Each row below holds a small network's activations on one input, seen along a few directions.
In each table, some parts of the input vary, and every possible input appears once, in random order.
Descriptions start from the smaller parts, as in this example, which fits no table here: one of 8 places around a ring, together with either a single point or one of 9 places around a ring or (one of 2 separate values, together with one of 6 places along a line).
Shared parts are said once, and a part with two or three values counts as separate values.
In the rows, zero is written as 128.

Rows:
r1: [105 176 120 126 128 139  91 141 145 135 103 113 106 135 156 108]
r2: [191  56 126 197 114  91 185  77 118 150 170 128 154 144  60 161]
r3: [115 182 129 133 121 142  94 142 147 135 101 108  93 136 168 109]
r4: [201  61 174  84  89 161 223 109  79 133 169 123 164 145  73 165]
r5: [121 185 134 136 117 144  96 143 148 135 100 105  87 137 174 109]
r6: [187  39 146 175 121 107 180  95 104 161 177 155 162  90  86 147]
r7: [110 179 124 129 125 141  93 141 146 135 102 110 100 135 162 108]
r8: [ 67 166  89 106 195 100  83 135 107  44 134 149 185 111 104 112]
r9: [176  48 169 118 109 121 220 129  84 161 180 179 172 107  93 154]
r10: [126 189 138 139 113 145  97 144 149 134 100 102  81 138 181 109]
r11: [ 36  82  72  69 173 108  84 141 164  76  98 148 118 125 128 147]
r12: [100 173 115 123 131 138  89 140 145 136 104 116 113 134 150 107]
- What is each input in this table made of? => either one of 2 separate values or one of 4 places along a line or one of 6 places along a line
- List by row number the other inputs of the same sort as r4. => r2, r6, r9

Rows:
r13: [158  98 158  95  95 146 186 135 116 139 137 129 119 153 123 154]
r14: [ 48 221 110 123 151 127  42 180 168 127  76 137  77 112 219  84]
r15: [123  60 132  78 139 135 153 127 109 101 145 150 154 104 105 150]
r16: [205 139 184 145  86 161 174 121  97 162 149 111 127 124 134 123]
r17: [160  75 137 145  97 119 177 114 136 171 139 131 117 152 106 155]
r18: [126  36 111 126 143 108 144 106 129 132 147 152 152 103  88 152]
r19: [136 109 131 114 151 110 163 122  85  85 166 156 190 120  82 140]
r20: [ 40 251  92  71 148 163  28 165 161 101  60  90  96 154 179  83]
r21: [209 115 162 195  86 135 166 101 118 195 154 113 125 123 117 124]
r22: [139  84 109 165 155  82 156 101 104 117 169 158 187 119  65 141]
r23: [ 64 220  81 150 157 121  19 136 186  78  66  80  63 145 188 101]
- What is each input in this table made of? => either one of 3 separate values or (one of 2 separate values, together with one of 4 places along a line)
- Which other rows does r22 become when the place on the line of 4 takes its other values? List them by row number. => r17, r18, r21

Rows:
r24: [166 131 151 144 100 142 151 123 124 157 133 115 116 136 133 129]
r25: [ 94 175 126  93 132 149  94 153 139 114 100 118 106 132 165 112]
r26: [163 152 168 114  83 168 152 142 127 169 118 108  94 144 160 123]
r27: [ 94 164 116 107 140 136  94 144 139 108 106 121 116 131 151 115]
r28: [ 92 139  99 132 156 109  94 128 140 103 118 132 133 125 126 122]
r29: [ 93 152 108 120 148 122  94 135 139 105 113 126 125 128 138 119]
r30: [165 142 160 129  91 155 151 132 125 162 126 111 105 141 146 126]
r31: [166 119 144 158 109 129 150 114 123 153 140 120 125 131 121 131]
r32: [ 93 146 103 126 152 116  94 131 139 104 116 129 129 127 132 121]
r33: [ 94 170 121 100 136 142  94 149 139 111 103 120 111 132 158 114]
r34: [ 90 124  91 145 163  96  95 122 142 103 124 140 140 119 117 126]
r35: [157  23 150  72 132 124 221 119  70 109 186 176 204 113  54 170]
r36: [164 147 164 122  87 161 152 137 126 165 122 109 100 143 153 125]
r37: [166 125 148 151 104 135 150 118 123 155 137 118 121 134 127 130]
r38: [165  97 133 178 121 109 150 104 124 152 150 132 137 120 107 135]
r39: [ 81  35 104  36 173 114 160 131  97  56 154 176 195 113  66 166]
r40: [164  89 130 185 124 102 150 102 124 152 153 137 140 115 104 136]
r41: [ 93 180 130  86 128 155  94 158 140 117  96 117 101 132 172 110]
r42: [ 91 132  95 139 159 103  94 125 141 103 121 135 136 122 121 124]
r43: [166 105 136 172 117 116 150 107 123 152 147 128 134 124 111 134]
r44: [165 137 156 136  96 148 151 127 124 159 130 113 111 139 139 128]
r45: [ 89 116  87 150 166  89  95 119 143 104 127 144 142 116 113 127]
r46: [ 94 159 112 113 144 129  94 139 139 106 109 123 121 130 144 117]
r47: [166 112 140 165 113 122 150 111 123 152 144 124 130 127 116 132]
- What is each input in this table made of? => one of 2 separate values, together with either a single point or one of 11 places along a line
- Start at r40 and move only the place on the line of 11, one step at a time. The first step leads to r38. Which rows follow, in order? => r43, r47, r31, r37, r24, r44, r30, r36, r26

Rows:
r48: [ 69 189  98 119 151 114  81 153 150  95 103 129 116 142 155 112]
r49: [156 124 187  50  79 186 182 155 109 150 124 128 116 140 149 141]
r50: [132 213 143 141 128 152  87 142 126 139 105 104 109 122 172  91]
r51: [126  96 119 119 149 115 142 113 111 101 142 138 159 126  92 141]
r52: [ 70 141  95 119 155 117  66 141 168  96  95 127  91 118 166 126]
r53: [ 80 201 112 112 152 136  66 151 134  84 113 123 129 110 161  94]
r54: [123  92 117 123 149 110 142 114 113 107 143 144 160 122  93 140]
r55: [117 201 130 150 125 131 102 143 140 147  97 110  94 154 164 106]
r56: [177 105 147 157 103 127 164 111 118 152 152 124 132 130 113 138]
r57: [174 100 146 161 104 123 164 112 121 158 154 130 132 125 114 136]
r58: [116  79 113 137 152  98 139 120 119 127 146 162 162 106  96 140]
r59: [170  91 144 171 107 116 162 117 125 171 156 141 134 116 116 135]
r60: [182 113 150 150 100 136 165 111 114 140 148 113 131 138 110 142]
r61: [103 109 145  13 124 172 160 166 100 104 125 142 137 135 133 139]
r62: [119  83 114 132 151 102 140 117 117 120 145 156 161 112  95 140]
r63: [128 100 120 115 148 119 142 114 109  94 140 131 159 131  90 143]
r64: [115 174 116 142 114 146  88 129 159 155  93  93  88 149 154 109]
r65: [179 109 149 153 102 132 165 110 116 146 150 118 131 134 112 139]
r66: [115 149 124 150 126 134  91 131 158 145  87 103  71 130 175 113]
r67: [172  96 145 166 106 120 163 114 123 165 155 135 133 121 115 135]
r68: [121  88 115 127 150 106 141 115 115 114 144 150 160 117  94 140]
r69: [ 70 164  86 108 141 126  64 139 169 105  99 113 109 138 145 117]
- What is each input in this table made of? => one of 2 separate values, together with either a single point or one of 4 places along a line or one of 6 places along a line
- The inputs of r54 and r56 match in every part but the choice among 2 separate values. If r58 is changed in the same way as r54 into r56, which row does it become? => r59
